Look-ups in named tables: a row name and a column name give one cell, copied from the table.

paf:
	reko	lodagi	fodugir	sifi	telop	mam	gesufak
gev	135	95	-148	-119	-646	-203	-137
zuro	78	87	112	110	136	112	111
levul	70	93	348	311	998	426	335
kina	129	104	175	154	567	231	169

What is the reko of gev in paf?
135
What is the lodagi of kina in paf?
104
What is the mam of zuro in paf?
112
What is the sifi of gev in paf?
-119
What is the fodugir of kina in paf?
175
What is the mam of gev in paf?
-203
What is the lodagi of zuro in paf?
87
What is the fodugir of zuro in paf?
112
What is the telop of levul in paf?
998
What is the gesufak of zuro in paf?
111
What is the reko of zuro in paf?
78
What is the lodagi of gev in paf?
95
What is the gesufak of gev in paf?
-137
What is the fodugir of levul in paf?
348
What is the reko of kina in paf?
129
What is the telop of zuro in paf?
136
What is the sifi of zuro in paf?
110
What is the sifi of kina in paf?
154
What is the mam of kina in paf?
231

fak:
	kavona	nabo	femo	dat
bag	63634	62514	43261	40325
benurug	55738	65252	28608	72723
fab	64562	70205	45943	44146
kunare	53636	86187	33849	66036
kuzomab	70371	51719	64334	57664
bem	76551	62060	45484	61212
lolutus	63340	53356	23416	76952
voz	69397	58026	52989	67428

kavona of fab is 64562
femo of kunare is 33849
femo of benurug is 28608
nabo of lolutus is 53356
kavona of bem is 76551
femo of bag is 43261
dat of kuzomab is 57664

rogolo =
	nub	vizovuf	mor	nitanir	nikeved
vunaze	7558	5635	6377	7598	5195
bel	6909	8442	3746	4656	8119
fupufu	5804	7933	3713	6196	3507
lib	9131	5857	7489	6907	5918
temaki	5214	4336	4621	4709	7977
funenut	2387	5453	6743	6706	4433
ganeset	4700	9687	7060	5332	7985

bel, nitanir -> 4656
temaki, mor -> 4621
funenut, nikeved -> 4433
lib, vizovuf -> 5857
temaki, vizovuf -> 4336
ganeset, nitanir -> 5332
lib, nub -> 9131

Table nimu
           rus    rir  bofuror  vabez  fememi  vidinu    guk  nezapav   vizo  fopiti
kol      0.631  0.348    0.541  0.635   0.460   0.440  0.481    0.467  0.428   0.679
git      0.449  0.561    0.585  0.260   0.608   0.488  0.574    0.445  0.404   0.740
dep      0.453  0.866    0.473  0.688   0.609   0.382  0.415    0.499  0.487   0.487
rem      0.517  0.756    0.555  0.500   0.494   0.636  0.476    0.455  0.386   0.347
vasiso   0.507  0.304    0.369  0.849   0.442   0.199  0.483    0.518  0.585   0.577
tolobe   0.686  0.566    0.567  0.386   0.601   0.673  0.453    0.437  0.625   0.610
keda     0.494  0.653    0.570  0.568   0.403   0.328  0.545    0.515  0.366   0.326
reselu   0.296  0.583    0.593  0.735   0.672   0.672  0.551    0.385  0.617   0.541
sem      0.581  0.320    0.420  0.560   0.418   0.660  0.570    0.317  0.508   0.529
kitukul  0.436  0.689    0.492  0.624   0.534   0.790  0.464    0.405  0.474   0.538
kedal    0.534  0.396    0.596  0.791   0.541   0.657  0.499    0.322  0.470   0.494
lumos    0.387  0.601    0.663  0.872   0.344   0.505  0.530    0.838  0.385   0.467

What is the rir of keda in nimu?
0.653
What is the vizo of kol in nimu?
0.428
What is the vizo of rem in nimu?
0.386
What is the guk of kitukul in nimu?
0.464
What is the rus of reselu in nimu?
0.296
What is the fememi of reselu in nimu?
0.672
What is the vabez of kitukul in nimu?
0.624
What is the vidinu of git in nimu?
0.488
What is the fopiti of kitukul in nimu?
0.538
What is the vabez of rem in nimu?
0.500
What is the rus of rem in nimu?
0.517
What is the fememi of lumos in nimu?
0.344
What is the vizo of sem in nimu?
0.508
What is the vabez of git in nimu?
0.260

fosazi:
         falefez   vunen  vomozeg   tadas  mifugu     tof  bokudig
buzedi   -19.426   3.635    1.719   2.665   3.448   2.856    3.565
gipi     -25.900  12.318    8.218   9.894  12.163  10.009   12.087
bure     -45.346  38.578   27.937  31.779  38.499  31.666   37.849
tez      -46.906  40.672   29.507  33.522  40.598  33.399   39.904
saze     -18.678   2.613    0.947   1.813   2.425   2.006    2.563
sadol    -16.260  -0.662   -1.515  -0.918  -0.858  -0.691   -0.649
tozitag  -58.511  56.331   41.259  46.571  56.305  46.306   55.267
fatarin  -35.616  25.433   18.067  20.823  25.315  20.831   24.955
zeka     -51.679  47.149   34.382  38.926  47.092  38.739   46.258
zem      -38.370  29.142   20.847  23.913  29.036  23.887   28.593

What is the tof of tez in fosazi? 33.399
What is the tadas of fatarin in fosazi? 20.823
What is the mifugu of zem in fosazi? 29.036
What is the mifugu of fatarin in fosazi? 25.315
What is the tadas of gipi in fosazi? 9.894
What is the tadas of tez in fosazi? 33.522
What is the mifugu of tozitag in fosazi? 56.305
What is the vunen of bure in fosazi? 38.578
What is the vunen of gipi in fosazi? 12.318
What is the tof of bure in fosazi? 31.666
What is the bokudig of zem in fosazi? 28.593
What is the vunen of sadol in fosazi? -0.662
What is the vunen of saze in fosazi? 2.613
What is the mifugu of bure in fosazi? 38.499
What is the falefez of zeka in fosazi? -51.679
What is the falefez of saze in fosazi? -18.678
What is the falefez of tozitag in fosazi? -58.511
What is the vomozeg of fatarin in fosazi? 18.067
What is the bokudig of buzedi in fosazi? 3.565
What is the bokudig of tozitag in fosazi? 55.267

Table sige
         pap  zem  vomega  fav
lininof   82   93      82   93
didudo    99  114      99  113
vimumu   146  171     146  168
lorim     24   24      25   24
vulo     123  143     123  141
pib      162  190     161  187
bozukez  127  147     127  145
lom       69   78      69   77
suvak    140  163     140  161
nekamu   205  241     204  237
vep      113  131     113  129
fetid     34   36      35   36
pudatut  127  147     126  145
livefi    22   21      23   22

vomega of livefi = 23
pap of vulo = 123
vomega of lom = 69
fav of pudatut = 145
pap of vep = 113
zem of lom = 78
zem of livefi = 21
zem of vimumu = 171
zem of nekamu = 241
vomega of vulo = 123
fav of suvak = 161
vomega of pudatut = 126
zem of bozukez = 147
fav of pib = 187
fav of didudo = 113
Row with the largest pap: nekamu

Table kebin
,vego,mos,bokeli,garo,vivokug,dag,nof,suro
nutek,128,153,229,199,121,146,25,140
zunedo,128,153,230,196,121,96,33,107
nitu,128,189,230,197,121,98,30,107
bapiz,128,153,228,197,119,98,30,107
fimataz,129,153,230,196,121,97,26,106
nisum,94,186,194,221,87,120,27,141

What is the vivokug of nitu in kebin? 121
What is the suro of zunedo in kebin? 107
What is the bokeli of nutek in kebin? 229
What is the garo of bapiz in kebin? 197
What is the vivokug of nutek in kebin? 121
What is the nof of zunedo in kebin? 33
What is the garo of zunedo in kebin? 196
What is the vivokug of nisum in kebin? 87
What is the vego of nitu in kebin? 128
What is the suro of bapiz in kebin? 107

Table gema
         lifav  mafifo  vef  dofi  musotar  mog  velere  fitopup  kudes  dakob
vurosi     204     197  173   208      156  110     193      186    174    131
daz        234     203  179   234      129   26     216      196    111    112
subi       191     178  189   187      178  165     192      186    152    192
sepilis    230     193  189   225      151   69     220      198    127    144
kot        223     167  218   200      233  223     237      209    225    233
dob        244     170  223   219      203  144     252      216    145    223
zisiba     213     169  211   194      228  226     226      203    224    228

What is the kudes of zisiba in gema? 224
What is the fitopup of vurosi in gema? 186
What is the fitopup of kot in gema? 209
What is the kudes of subi in gema? 152
What is the mafifo of zisiba in gema? 169
What is the vef of subi in gema? 189
What is the musotar of daz in gema? 129
What is the fitopup of subi in gema? 186
What is the kudes of daz in gema? 111
What is the musotar of sepilis in gema? 151
What is the mafifo of vurosi in gema? 197
What is the kudes of vurosi in gema? 174
What is the dofi of sepilis in gema? 225
What is the dofi of subi in gema? 187
What is the kudes of kot in gema? 225

